A small network was shown many inputs. Here are its activations along a few directions, one row for each input.
In each table, some parts of the input vary, and every possible input appears once, in random order.
Descriptions start from the smaller parts, as in this example, which fits no table here: values(3) and (point or ring(9) or (line(6) and ring(8))).
Shared parts are said once, and a part with two or three values counts as separate values.

Rows:
r1: [-3.19  1.57  2.23  0.49  0.85 -2.99 -0.12 -0.38 -2.09 -1.85  0.84 -1.39
  1.53]
r2: [ 0.92  0.66 -1.99  0.46  1.11  1.44 -0.46 -2.05  0.89  0.81 -0.11  3.29
  1.39]
r3: [-1.45  1.75  0.62  0.48  3.92  2.03 -2.24 -1.29  0.90  0.94  1.20  2.41
  1.11]
r4: [-0.46 -1.50 -1.72  0.55 -1.05 -3.06  0.76  0.24 -0.17 -3.80 -1.12 -1.82
 -0.92]
r5: [ 1.61 -0.86  2.39 -1.90 -5.24 -0.07  2.33  6.35 -1.92  4.74  0.30 -5.37
 -0.03]
r6: [ 1.53 -0.86 -2.73  0.89  1.58  2.38 -0.37 -1.37  1.41 -0.84 -0.93  2.51
 -1.15]
r7: [-0.55 -0.64  0.13 -0.72 -0.52 -2.85  1.63 -1.08 -1.42 -2.75 -1.28 -0.66
 -1.21]
r8: [-0.47 -0.42  0.03 -0.49 -1.42 -2.95  0.51 -1.07 -1.74 -3.27  0.55 -1.38
  0.54]
r9: [-0.13  0.75 -0.30  2.14  1.66  1.87 -2.11 -1.36  1.41  0.45  1.20  2.67
  0.15]
r10: [ 3.09 -0.31  1.09 -1.06 -2.53  5.38  0.87  5.18  1.03  7.76  0.34 -1.46
 -0.41]
r11: [ 0.49 -0.25 -1.66 -0.33  1.37  1.96  0.38 -2.65  2.74  0.51 -0.95  2.70
 -1.57]
r12: [-1.39  0.10  1.93 -0.50  0.26 -3.13 -1.20 -0.51 -1.05 -2.71 -0.04 -1.49
  0.56]
Q: What is each input in this table made of?
A: values(2) and (point or line(5))
Q: A walk changes only the line(5) part. It starts at r4 and steps to r7. List the rest of the walk in order.
A: r8, r12, r1

Rows:
r13: [-2.78 -0.05 -1.78  0.82  2.00 -3.90 -0.19 -5.12 -0.64 -5.92 -1.02  1.21
  0.05]
r14: [-2.85  4.03 -0.98  3.15  8.33  6.27 -5.97 -4.93  5.39  4.00  4.55  7.77
  2.01]
r15: [ 1.93  0.80  4.61 -2.02 -6.13 -1.39  1.67  5.70 -3.50  4.68  2.00 -4.05
  2.59]
r16: [ 2.36 -1.34  0.56 -6.60 -4.49  0.33  3.99  6.81 -1.76  7.34 -0.33 -4.24
 -0.05]
r17: [ 9.25 -2.90 -4.15 -0.17 -1.61  6.92  0.48  0.32  3.07  0.95 -2.97  4.59
 -1.95]
r18: [ 1.34 -1.65  0.11  0.03 -4.58  5.68  4.15  9.50  5.36  7.36  1.79 -6.13
 -5.03]
r19: [-2.25 -0.92  1.55 -2.51  0.81 -3.21 -1.25 -4.91 -0.42 -6.14  1.65 -2.59
 -1.45]
r20: [ 1.69  1.18  8.52  1.50 -2.00  1.54 -3.22  6.46 -6.16  5.06  0.63 -4.24
  2.04]
r21: [-2.99  0.48 -3.39  2.53  2.75 -4.08  0.41 -4.55 -0.46 -5.78 -2.52  3.23
  0.89]
r22: [-3.15  0.92 -4.99  4.36  3.48 -4.41  0.76 -3.97 -0.22 -5.47 -4.07  5.20
  1.62]
r23: [-2.54 -0.56 -0.06 -1.10  1.43 -3.74 -0.84 -5.30 -0.67 -6.07  0.30 -0.75
 -0.72]
Q: What is each input in this table made of?
A: values(2) or line(4) or line(5)
Q: A walk changes only the line(5) part. It starts at r22 and steps to r21. List the rest of the walk in order.
A: r13, r23, r19

Rows:
r24: [-1.99  2.62  2.09  2.84 -0.90 -3.35 -0.81  2.32 -3.26  1.81  0.46 -0.73
  4.27]
r25: [-3.85  0.62 -3.80  3.37  5.59 -2.89 -2.02 -8.14  1.71 -8.67  0.36  3.56
 -0.20]
r26: [ 0.11  1.36  1.76  2.66  2.97  3.51 -1.48  5.54 -0.06  3.42  0.34  0.25
  0.44]
r27: [ 1.77 -1.41  2.57 -3.58 -1.21  4.80 -1.18  0.57  1.94  3.60  2.50 -3.10
 -4.15]
r28: [ 0.43 -1.25 -1.65  0.73 -2.35 -1.14  4.27  3.99 -2.82 -0.15 -3.50 -1.50
 -1.38]
r29: [ 2.78  0.60  1.76  1.98  1.40  6.24 -3.37  2.35  0.46  4.40  1.86  2.10
  0.83]
r30: [-0.72 -0.76  2.52 -4.77 -3.45 -2.18  0.14 -0.37  0.25  0.09  2.38 -4.17
  0.89]
r31: [-3.04  1.23 -1.00  1.97  5.98 -3.14 -1.94 -7.81  0.50 -8.42  0.53  6.49
 -0.62]
r32: [ 3.57 -1.36 -1.82 -1.15 -4.67 -2.31  1.56  0.87 -0.77 -1.87 -2.43  0.00
  1.89]
r33: [-2.56  2.10  1.50  3.02  0.98  0.40  0.14  4.50 -3.16  2.72  0.76 -0.69
  2.07]
r34: [ 6.02 -1.76 -1.55 -0.98 -3.35  1.54  1.56  0.31 -0.08 -0.15 -1.17  0.75
  0.39]
r35: [ 5.81 -2.78 -1.14 -0.10 -2.12  5.09  0.91  2.07  1.13  1.37 -2.22  1.46
 -2.33]
r36: [-3.76  0.39 -4.73  2.34  4.93 -4.09 -2.50 -9.19  0.70 -8.50 -2.26  2.61
  0.11]
r37: [-2.67  1.08 -1.43  2.02  5.62 -2.68 -4.16 -7.80  0.56 -7.56 -0.16  5.87
 -0.95]
r38: [-3.09  1.41 -6.66 -0.62  2.30  2.91  2.62 -3.79  8.35  7.81 -1.11  6.43
 -0.48]
r39: [ 1.83 -0.58  2.48 -4.56 -2.34  1.36 -0.24 -1.08  0.73  1.96  3.63 -3.66
 -1.17]
r40: [ 0.54  2.07  1.42  0.98 -1.26 -0.82 -2.52  1.48 -1.23  1.17  1.80  0.83
  5.41]
r41: [ 3.14 -2.14 -1.38  0.58 -0.56  2.30  2.63  5.03  0.40  0.43 -3.84 -0.58
 -2.92]
r42: [ 1.04 -0.87 -1.00  0.64 -4.08 -5.21  3.29  1.76 -2.98 -1.02 -3.80 -1.37
  0.81]
r43: [-3.28 -0.52  3.28 -2.73 -2.97 -4.60  1.97  0.44 -1.72  0.64  0.90 -5.48
  0.07]
r44: [-3.97 -0.70  2.51 -2.75 -1.27 -0.76  2.76  2.55 -1.52  1.52  1.20 -5.72
 -2.43]
r45: [ 3.03  1.78  1.57  1.10  0.22  2.83 -2.56  0.85 -0.62  2.93  2.93  1.56
  3.79]
r46: [-1.14 -1.11  2.69 -2.99  0.55  2.20  0.93  3.55  1.48  2.45  0.84 -4.91
 -4.35]
Q: What is each input in this table made of?
A: point or line(4) or (values(3) and ring(6))
Q: What sort of input is r26?
A: values(3) and ring(6)
Q: Change only the ring(6) part in r27. List by row number the other rows that result.
A: r30, r39, r43, r44, r46
Q: A walk changes only the ring(6) part. It starts at r26 and steps to r29. List the rest of the walk in order.
A: r45, r40, r24, r33

Rows:
r47: [-2.96  0.87  3.62 -1.46 -1.90 -3.09  0.45  1.69 -2.65  1.00  2.26 -4.65
  0.96]
r48: [ 1.39 -1.16 -3.78  0.26  2.23  3.25  0.51 -3.03  4.00 -0.15 -1.92  4.29
 -2.98]
r49: [-0.77  1.58 -2.16  2.45  4.74  0.99 -3.20 -5.68  2.52 -2.72  0.98  6.35
  1.21]
r50: [-3.81  1.51  1.99  1.50  1.67 -4.29 -1.31 -1.11 -3.29 -3.72  0.82 -1.11
  2.01]
r51: [ 3.88 -1.18 -2.56 -0.16 -1.72  3.67  1.98  2.84  1.76  4.29 -2.25  1.68
 -1.02]
r52: [-2.75  0.35 -1.61  1.35  2.45 -4.96 -1.82 -6.72 -0.72 -7.36 -0.46  2.01
  1.34]
r53: [ 1.85 -1.95 -1.62 -1.18 -4.31 -2.35  4.00  2.11 -1.24 -0.92 -3.42 -2.20
 -0.61]
r54: [-1.86  2.48  1.10  3.17  3.91  1.74 -3.31 -0.04  0.36  1.18  2.24  2.62
  1.82]
r55: [ 4.16 -0.65  2.20 -1.50 -2.66  5.66  0.31  5.68  0.10  6.31  1.38 -2.38
 -0.77]
r56: [-0.96  1.81  2.77 -0.52  0.78  3.33 -1.75  2.75  1.05  5.84  3.30 -1.09
  1.18]
r57: [-0.53 -2.15 -3.30 -1.11  0.02 -2.88  2.14 -3.65  0.92 -5.27 -2.96  0.23
 -2.52]
r58: [ 2.37 -1.52  3.35 -2.80 -5.22 -1.05  2.01  5.17 -2.81  1.52  0.03 -5.75
 -0.61]
Q: The inputs of r51 and r48 match in every part but one. If r53 is changed in the same way as r51 into r48, which row does it become?
A: r57
Q: What is each input in this table made of?
A: values(2) and ring(6)
Q: Change only the values(2) part in r55. List by row number the other rows that result.
A: r58
Q: Change only the values(2) part in r54. List by row number the other rows that result.
A: r50
